These are the activations of a small neural network, seen along a few directions. Each row is one input.
In each table, some parts of the input vary, and every possible input appears once, in random order.
A made-up example of a description, with smaller parts first: values(2) and (point or line(11) or (line(4) and ring(5))).
Shared parts are said once, and a part with two or three values counts as separate values.
(in the rows, 128 means zero)

Other details of the inputs vary at random and push rows far along two fixed directions, the same in every table; ignore that.

A family of inputs:
R1: [ 75 105 124  79  80 149  92 167 130 134  93 154 109 130]
R2: [ 91 144 109  88 156 120 158 157 117  96 100 193 114  91]
R3: [202 139 159 201 160 107 117  68 127 138 171  78 156 166]
R4: [151 123 144 169 136 109 107 119 121 137 131 117 126 136]
R5: [ 91 139 103  84 150 114 159 159 119  98 100 181 115  87]
R6: [121 102 124 138  54 141  98 120 155 139 118  97  83 141]
R7: [167 136 150 180 176 104 126 111 113 128 151 135 148 134]
R8: [ 66 109  70  86 138 165 187 226 129 142  80 186  87 114]
R9: [ 88 117 139  84  77 159  98 137 149 138 101 150 110 153]
R10: [150 132 135 151 204 112 174  92 113 114 188 110 224 120]
R11: [115 138 137 122 177 120 136 136 108 122 143 164 177 123]
R12: [ 88 127 114 100 180 126 180 136 129  93 147 167 187 111]
R13: [130 121 151 118  89 147  87 109 136 147 132  99 127 167]
R14: [141 147 143 111  85 142 103 106 142 137 101 121  84 143]
R15: [117 132 127  93  51 144 103 128 151 132  95 111  68 130]
R16: [103 135  92  91 150 117 187 130 133  93 126 153 136  87]
R17: [163 144 143 137 111 120  98 116 119 140 126  91 109 117]
R18: [100 128 113 115 210 111 174 148 106  95 156 171 205  95]
R19: [113 137 115 141 189 112 181 122 134  91 137 185 155 123]
R20: [121 120 104 123 100 176 153 170 141 170 102 113  80 166]
R21: [150 112 123 168 142 106 127 123 122 129 149 112 141 113]
R22: [176 131 148 184 125 117 113  87 139 138 154  82 137 155]
R23: [205 134 156 208 160  98 103  91 117 147 174  76 156 140]
R24: [136 125 124 115  64 133  87 131 124 144 113  92  79 112]
R25: [137 141 138 112  81 140 104 108 140 133 100 105  86 140]
R26: [129 110 141 129  83 141  78 130 116 151 140  86 131 136]
Description of these inputs: values(2) and (point or (values(3) and line(4))).
Q: Changing only the values(2) part turns R23 into R22. The same change can be made to R18. Which row results?
A: R12
Q: Change only the values(3) part in R13. List by row number the other rows that result.
A: R3, R25

A family of inputs:
R27: [164 131 140 174 181 116 132 128 103 148 166 111 162 134]
R28: [161 138 128 172 235 111 177 126  96 131 171 131 213 131]
R29: [162 133 130 177 233 107 170 133  91 132 180 132 205 125]
R30: [ 81 125  79  98 195 106 203 169 127  75 111 214 146  78]
R31: [156 144 123 154 222 113 199 108 118 114 173 133 202 127]
R32: [ 70 117  89  91 149 134 180 178 135 104 107 187 135 103]
R33: [ 60 119 136  50 128 113 133 108 136  70 136 181 187 105]
R34: [159 142 132 161 224 117 191 105 115 125 178 123 203 138]
R35: [ 88 124 106  78  64 151 128 144 154 121  81 150  64 122]
R36: [ 58 104 103  80  69 167 126 176 152 135  87 157  79 140]
R37: [111 139 155 111 190  94 143  75 115  69 180 157 238 106]
R38: [177 126 162 158  87 165  82 103 130 187 142  50 123 188]
R39: [166 150 127 156 178  94 150 109 113 109 140 127 141 112]
R40: [ 83 144  89  87 155 115 195 149 139  79  99 196 121  89]
R41: [185 138 157 164  87 127  83  94 133 155 131  65  94 149]
R42: [159 127 143 147  75 141  83 115 134 159 122  80  90 151]
R43: [189 143 163 166  80 133  82  80 136 161 134  58  91 160]
R44: [152 146 118 152 203 102 184 116 116 103 153 143 173 104]
R45: [171 124 155 169  97 136  75 112 126 174 136  68 108 163]
R46: [143 127 182 137 121 100  46  76 111 120 170 107 184 121]
R47: [155 124 198 129  63 121  19  59 129 136 159  63 156 152]
R48: [ 81 110 104 101  86 143 112 180 134 134  91 159  77 111]
R49: [ 64 123  79  96 215 127 220 187 125  90 128 216 187  97]
R50: [ 75 132  78  85 207 119 234 155 132  74 121 214 169  87]
R51: [183 126 153 168  96 127  78 104 122 163 131  71 102 156]
R52: [ 78 117 104  80  84 158 137 155 150 131  90 146  87 130]
R53: [181 127 160 172  92 135  70 104 119 176 134  53 100 160]
R54: [166 149 123 166 213 102 188  96 112 110 173 128 188 124]
R55: [188 154 154 151  92 128  96  79 138 151 130  66  96 154]
R56: [132 124 176 123 117 104  58  75 117 110 161 111 182 127]
R57: [172 143 138 169 177  94 143 113 107 121 149 124 143 108]
R58: [ 64 102 105  83  74 165 119 185 151 134  87 154  78 133]
R59: [ 88 119 107  94  86 132 122 159 142 117  81 162  68 108]
R60: [ 97 112 112 103  71 148 108 157 146 141  97 129  80 132]
R61: [ 75 107  97  90  71 141 110 183 137 129  82 169  64 108]
R62: [160 126 149 153  92 145 100 110 131 163 136  76 113 166]
R63: [ 96 125 106  96  84 124 118 166 129 112  80 163  62  99]
R64: [162 145 131 145 169 121 165  98 125 119 148 116 153 125]
R65: [192 166 137 175 216  83 177  88 109 106 165 113 180 109]
R66: [172 133 151 164  88 145  88  96 131 168 138  61 109 165]
R67: [ 86 119 107  91  79 148 133 151 148 116  87 154  75 122]
R68: [ 77 103 107  99  71 148 104 186 136 141  88 158  74 120]
R69: [ 79 112 101  92  72 143 106 178 140 123  80 169  57 104]
R70: [172 118 156 169  99 146  73 118 120 175 139  65 111 169]
R71: [ 67 106 108  88  70 171 120 174 149 145  88 150  91 149]
Q: What is each input in this table made of?
A: line(5) and (point or line(8))
Q: Changing only the line(5) part turns R50 into R42. The same change can be made to R31. Which row results?
A: R32
Q: Changing only the line(5) part turns R39 into R65. The same change can be made to R53. Which row results?
A: R60
Q: Change only the line(5) part in R67. List by row number the other rows that result.
A: R30, R44, R64, R69
Q: List by row number the other rows that have the line(5) part in common with R69.
A: R27, R29, R46, R48, R57, R61, R63, R68
Q: List by row number the other rows that have the line(5) part in common with R62.
A: R36, R37, R40, R43, R54, R66, R67, R71

A family of inputs:
R72: [169 131 143 152 102 142  99 121 123 168 132  71 108 148]
R73: [ 95 110 128 103  70 136  84 146 136 128 105 140  91 123]
R74: [141 126 115 146 150 123 147 143 118 136 135 117 133 118]
R75: [150 142 149 144 179 106 128 112 106 122 154 132 175 123]
R76: [ 95 132  98 109 181 124 181 173 117 111 112 189 137 104]
R77: [ 88 112 114  96 108 127 120 152 128 114 117 147 125 103]
R78: [136 127 146 118  93 135  92 109 128 140 132  96 126 135]
R79: [154 123 122 161 137 122 131 132 121 142 138 105 123 128]
R80: [110 123 122 120 133 115 138 120 135 102 131 148 143 112]
R81: [132 133 140 125 119 122 118 101 134 118 136 122 137 131]
R82: [161 137 126 172 178 110 158 119 118 127 149 124 147 127]
R83: [150 130 158 148 106 121  80 104 128 137 133 109 119 147]
R84: [146 135 127 142 123 133 137 118 135 137 127 113 113 140]
R85: [123 132 112 134 154 124 162 137 133 117 120 154 123 124]
R86: [116 124 137 118  98 128 101 117 140 120 118 136 113 133]
R87: [141 130 116 137 149 129 152 138 118 136 135 113 137 120]
R88: [155 131 151 137 109 124 103  89 130 133 149  83 142 137]
R89: [162 127 143 154  91 141  86 130 124 171 125  81  92 150]
R90: [142 132 113 152 166 117 169 125 129 118 137 134 140 121]
R91: [157 136 132 154 157 124 133 133 114 146 137 116 133 133]
R92: [151 139 142 135 105 144 113 119 134 152 117 103  99 156]
R93: [152 143 155 135 154 119 113 106 110 132 148 116 163 133]
R94: [125 114 112 138  97 134 122 144 138 137 113 118  89 129]
R95: [106 125 114 116 104 141 132 150 143 128  94 154  84 136]
R96: [107 111 108 122  77 143 114 157 145 138  97 132  70 129]
R97: [105 117 109 117 109 139 127 166 132 134  99 153  88 125]
R98: [150 133 148 145 150 112 113 111 111 130 154 112 160 123]
R99: [143 134 127 136 134 136 133 137 119 146 128 112 123 132]
R100: [ 99 127 119  95 131 125 146 126 135 101 126 152 145 110]
R101: [112 124 134 112 122 125 107 136 122 125 124 141 131 120]
R102: [167 137 134 169 150 120 141 108 127 136 143 107 131 140]
R103: [ 92 122 128  99  97 131 111 134 142 111 102 161 106 127]
R104: [113 116 106 127 122 132 140 159 130 130 112 143 104 117]
R105: [141 120 155 136  77 131  61 117 128 148 123 102 100 145]
R106: [132 121 131 141 129 110 119 113 128 114 144 121 143 117]
R107: [123 142 113 125 165 126 174 134 131 114 121 159 133 126]
R108: [161 136 124 162 180 114 156 130 110 136 151 115 156 120]
R109: [162 142 127 151 173 123 162 117 115 137 150 108 157 128]
R110: [130 144 140 118 165 116 146 106 123 107 141 145 166 125]
R111: [ 90 117 122 101  92 130 115 133 143 109 108 154 107 119]
R112: [153 126 144 152 120 113 109  91 131 124 149  97 142 131]
R113: [105 122 112 119 109 137 130 159 138 129  96 158  84 130]
R114: [158 136 133 161 163 119 137 131 115 140 135 126 132 136]
R115: [155 139 134 143 144 134 130 130 116 149 132 109 128 138]
R116: [155 143 157 140 129 120 107  88 129 128 142 111 143 146]
R117: [101 110 119 112 104 123 112 141 130 115 121 139 121 110]
R118: [163 142 125 159 169 118 165 107 127 127 149 113 151 131]
R119: [116 127 118 109  98 150 128 148 133 144 106 125  94 133]
R120: [ 97 126  89 110 149 127 187 149 139 102 116 162 127 107]
R121: [ 97 133 122  91 149 126 146 134 123 106 125 163 152 110]
R122: [169 140 146 148 120 140 111 113 123 162 132  86 115 154]
R123: [107 102 143 144 175 140 138 121 126 130 178 134 223 162]
R124: [107 129 119 109 140 118 150 118 135  98 133 151 151 111]
R125: [117 117 115 128 100 139 118 157 132 141 106 134  87 129]
R126: [102 116 127 114  97 126 105 133 137 116 116 145 110 120]
R127: [151 134 141 134  88 148 103 119 138 157 115  94  88 157]
R128: [ 88 116 114  87 107 133 124 147 128 114 117 143 129 106]
R129: [148 133 136 135  94 145 113 120 137 152 120  95  95 150]
R130: [104 127 110 106 103 144 140 147 145 127  98 149  89 133]
R131: [107 123  92 127 159 120 185 147 135 103 122 160 132 106]
R132: [118 141 110 118 186 126 179 154 113 118 124 166 150 114]
R133: [127 122 121 137 105 136 117 144 136 140 108 131  87 137]
R134: [157 131 155 155 125 114  93  98 124 132 146 108 136 139]
R135: [162 140 124 153 168 120 167 110 123 128 152 104 154 128]
R136: [ 89 125 122  85 105 134 129 132 139 107 113 153 124 117]
R137: [ 99 131 123 100 134 123 142 123 137 100 122 163 140 118]
R138: [102 125 133  94 103 138 103 139 127 126 114 140 121 123]
R139: [ 99 132 131  89 122 133 124 134 126 116 115 155 133 123]
R140: [115 123 140 104  84 140  88 131 128 137 118 117 112 130]
R141: [ 92 124 129  84  86 141 108 132 142 118 105 146 106 129]
R142: [148 137 135 143 163 105 148  90 126 106 161 116 176 119]
R143: [160 127 162 137  77 137  61 102 124 159 138  67 118 147]
R144: [139 130 131 148 171 100 143 109 120 104 156 137 171 111]
R145: [148 139 138 131 116 144 117 127 125 154 119 108 107 149]
R146: [119 133 107 118 151 131 174 139 133 117 124 143 133 117]
R147: [109 121 125 112 128 121 121 139 123 118 130 141 140 108]
R148: [147 131 153 144 131 116  96 112 117 132 139 121 138 136]
R149: [115 132  97 117 176 124 192 147 120 112 132 149 152 104]
R150: [ 76  91 109 126 147 164 157 169 140 142 138 155 166 162]
R151: [107 124 122 100 122 127 132 126 127 114 131 131 144 112]
R152: [155 126 147 154 138 110 106 106 118 129 153 106 152 125]
R153: [134 131 147 117 103 134  98 109 125 137 133 106 130 135]
Q: What is each input in this table made of?
A: values(2) and (point or (line(5) and ring(8)))
Q: Changing only the values(2) part turns R142 into R120. The same change can be made to R78. Which row results?
A: R109
Q: Changing only the values(2) part turns R98 into R89. The same change can be made to R105. Which row results?
A: R97
Q: Start at R132 and move only the line(5) part, one step at a time. The first step leads to R115. Which rows follow, in order?
A: R99, R72, R87
Q: Change only the values(2) part in R111. List by row number the other rows that result.
A: R102

A family of inputs:
R154: [129 160 114 135 204  93 177 143 104  91 120 179 147  81]
R155: [ 60 149  90  53 128 130 167 178 141  90  69 212  77  86]
R156: [143 116 143 124  47 129  60 139 131 156  94 105  35 119]
R157: [176 119 154 192 100 158  97  91 140 176 155  47 135 185]
R158: [ 56 137  85  47 118 136 181 164 143  82  61 219  72  98]
R159: [124 114 143 102  48 174  66 152 131 197  90  96  71 176]
R160: [ 85 109 112  87  71 173 130 157 156 152 101 125  93 160]
R161: [180 124 153 164 123 151  77 127  99 190 143  70 134 162]
R162: [106 107 101 129 207 117 180 178 101 120 142 181 176 108]
R163: [179 118 143 200 176 119 133 121 113 159 186  87 178 142]
R164: [104  84 115 131  49 162  92 153 146 165 117  87  85 156]
R165: [102 111 184 107 136 123  62  80 120 110 177 110 221 146]
R166: [187 157 136 181 169  95 163  73 132 109 166  92 152 121]
R167: [ 28 129 123  31 119  93 124 118 135  35 118 219 181  59]
R168: [186 162 142 156 175 103 181  80 132 108 151 114 154 124]
R169: [141 146  96 164 229  73 194 122 114  78 158 167 171  76]
R170: [186 151 158 172 177 141 147  96 106 162 168  91 178 173]
R171: [130 111 111 132  28 135  75 129 161 126  89 102  45 133]
Q: Changing only one part turns R154 into R161. The same change can be made to R156. Which row results?
A: R162
Q: What is each input in this table made of?
A: values(2) and (point or ring(8))
Q: Change only the values(2) part in R163. List by row number the other rows that result.
A: R169
Q: Change only the values(2) part in R164. List by row number the other rows that result.
A: R171
